These are the activations of a small neural network, seen along a few directions. Each row is one input.
Each table varies a few parts of the input and shows all the possible inputs, shuffled.
A made-up example of a description, with smaller parts first: one of 4 places along a line, together with either a single point or one of 9 places around a ring or (one of 3 separate values, together with one of 8 places around a ring).
Shared parts are said once, and a part with two or three values counts as separate values.

Other details of the inputs shift rows strongly along two fixed directions, in all tables alike. That doesn't count.
To show where, the next rows are all for the same input, with only those details redrawn:
[-22  -5 -40 -24 -10 -24  -9  40  39 -14  -4  10 -19]
[ 18  17   0  17 -14   5   4  -3  20  -2 -13   2  28]
[ 16   4  34  -2  -2  14  11 -19 -53   2   9 -29  -9]
[-24 -18  -6 -42   1 -15  -3  24 -34 -10  18 -21 -56]

A family of inputs:
R1: [  0  18   5  14   6   5 -11 -25  20  10 -17  25  26]
R2: [-20  -3 -46 -11  -2 -22   3  51  37 -10   4   9 -22]
R3: [-40 -20  -5 -39  25 -19  -6  10 -38   1  18   2 -52]
R4: [ -1  15   2  16   7   3  -2 -22  17   7 -16  25  31]
R5: [  2  17  -4  28  15   6  11 -11  15  11  -9  24  28]
R6: [ 20  16  -5  26 -11   4  13   4  17   2  -9   2  26]
R7: [-39  -8 -43 -16  13 -27  -6  28  34  -1  -3  32 -18]
R8: [ -1   3  38  -4  17  13  -1 -41 -55   9   5  -4 -10]
R9: [ 21  17  -1  22 -10   3   7   2  18   0 -10   3  28]
R10: [ 18   5  36  -3  -4  14   5 -22 -52   0   8 -26 -13]
R11: [-37 -76  -1 -33  31  -1 -23  -1 -18   4  37  -8 -45]
R12: [ 19  20   3  15 -15   7  -5  -7  23   1 -14   3  23]
R13: [-22  -5 -40 -24 -10 -24  -9  40  39 -14  -4  10 -19]
R14: [ 24 -39   3  28  -4  20 -10  -9  39   3   9  -7  35]
Changing only one part turns R10 into R8. The same change can be made to R9. Which row results?
> R3
What do these inputs look like to the network?
> one of 2 separate values, together with either a single point or one of 6 places along a line

A family of inputs:
R15: [-16  -8  22 -13  22   3  12 -15 -61  10  19  -9 -26]
R16: [ 11  -2 -32  23 -15  -3  -6  23  70  -3  -7  19  31]
R17: [-13  12 -33  15  -1 -11  -8   3  58  -2 -23  42  36]
R18: [-14   6 -34 -35 -28 -29   5  57   8 -21   0 -15 -40]
R19: [ -3 -21  27 -23   9   9   2 -15 -52  -1  15 -25 -25]
R20: [  0   9 -30  18  -4  -9 -16  10  63  -5 -18  36  31]
R21: [ 10  -2 -34  25 -13  -1  -5  24  71   1 -11  14  29]
R22: [-16 -10  23 -13  21   2  11 -21 -59   5  14  -9 -29]
R23: [  2 -28  23 -14   0   8   2  -9 -53  -2  22 -33 -24]
R24: [  6  20  22 -23 -12   0  21   9 -64 -10   7 -39 -33]
R25: [-31 -18 -32 -23  14 -22 -10  36  15   0  10   9 -39]
R26: [-31 -25 -32 -29   7 -18  -3  38  16 -10  15   3 -30]
R27: [-30  29 -35 -38 -10 -31   0  41   3 -13  -7   7 -47]
R28: [ -1  54 -36   8 -22 -21  10  24  50  -9 -35  29  27]
R29: [  9  47 -33  10 -25 -22   8  32  52 -12 -31  23  28]
R30: [ 19  20  24  36   8  19   9 -40  -7  11 -11  12  32]
R31: [-20  22 -32 -36 -13 -33  -2  49   5 -16  -3   1 -46]
R32: [  4 -27  22 -11   4   8  10  -2 -53   3  28 -32 -24]
R33: [ 25  12  25  32   2  15   5 -33 -10   7 -10   6  43]
R34: [ 20  21  27  26   4  21   0 -44  -7  13 -16  14  34]
R35: [ -3 -22  25 -13  12   8  11 -11 -52  -3  20 -26 -27]
R36: [ -3   4 -25   8 -12  -5 -13   9  71  -6 -20  22  38]
R37: [ 40   2  27  29 -13  25  -1 -31   2   6  -6  -9  36]
R38: [ 32  10  28  26  -4  27   0 -34   1   6 -10  -3  37]
R39: [ 16  19  19  36  11  18  17 -32 -10  19 -12   8  40]
R40: [ -3 -12  25 -10  19   5   4  -9 -56   8  24 -16 -31]
R41: [-23 -34 -29 -35  -7 -20 -14  32  20 -12   9  -2 -32]
R42: [ 31  11  22  38   2  28  11 -24  -1  12  -4  -9  36]
R43: [ 27  11  26  36   5  14  13 -32  -8   8  -8   6  40]
R44: [ 26  13  21  38   8  16  15 -25  -8  16  -8   1  41]
R45: [-21 -32 -30 -25  -3 -18 -11  35  23 -13  15  -3 -40]
R46: [-34 -17 -23 -36   6 -24 -25  24  19  -5   6  11 -37]
R47: [ -5 -16  31 -23   7  12  -8 -18 -46   2  17 -29 -30]
R48: [-45 -10 -25 -38   9 -21 -23  16  17  -2   1  17 -38]
R49: [-30 -24 -31 -31   3 -15 -18  30  18 -14  10   3 -35]
R50: [-23 -31 -31 -28  -6 -17 -19  34  20 -14  14  -3 -36]
R51: [-13  -6  23 -12  21   7   6 -16 -58  11  20  -9 -32]
R52: [-10  15 -32  17  -1  -7 -13   3  61  -1 -22  42  30]
R53: [ -5 -15  24 -12  19   1   9  -8 -59   7  23 -16 -25]
R54: [-48 -13 -26 -39   9 -25 -17  17  14  -3   0  17 -32]
R55: [  0   2 -34  21  -4  -3   2  21  67  -1 -16  20  36]
R56: [  3 -27  20  -8   6   9  11  -1 -52   7  24 -38 -26]
R57: [-25 -28 -25 -36  -8 -18 -24  29  26  -9  11  -6 -36]
R58: [ 41  50  23  26 -25  18  19 -10 -11  -4 -18 -17  29]
R59: [-28 -31 -26 -37  -8 -21 -19  30  23 -10  10  -6 -31]
R60: [  4   4 -30  20  -7  -2  -6  14  71  -9 -15  25  28]
R61: [ 19  22  20  38  11  22  11 -33  -8  20 -10   8  34]
R62: [  4 -29  24 -11   3   6  10  -8 -51  -2  23 -33 -28]
R63: [ -5   9 -24  10  -6 -14 -15   6  66  -1 -22  32  37]
R64: [ 31  11  24  35   0  27  10 -24  -1   9   0  -4  38]
R65: [-15 -10  26 -22  17   3   2 -25 -59   7   9  -8 -27]
R66: [ 31  14  29  28   2  19  -2 -37  -4  10 -12   8  36]
R67: [ 27   7  23  31  -3  23   7 -31  -5   2  -7  -4  44]
R68: [ 28  12  28  27   2  15   4 -36  -7   9 -13   8  41]
R69: [ 30  14  27  37   5  17   7 -33  -5   8  -7   6  34]
R70: [ 17  15  22 -19 -22   2  14  12 -59  -8  12 -45 -39]
Changing only one part turns R35 into R60. The same change can be made to R26. Which row results?
> R64
Changing only one part turns R30 into R22. The same change can be made to R20. Which row results?
> R33
What do these inputs look like to the network?
> one of 2 separate values, together with one of 4 places along a line, together with either a single point or one of 6 places along a line
Which other rows does R67 become when the place on the line of 4 takes its other values? List them by row number.
> R17, R23, R33
Which other rows does R17 become when the choice among 2 separate values takes its other values? List them by row number.
> R52
Which other rows does R39 become when the choice among 2 separate values takes its other values? List them by row number.
> R61
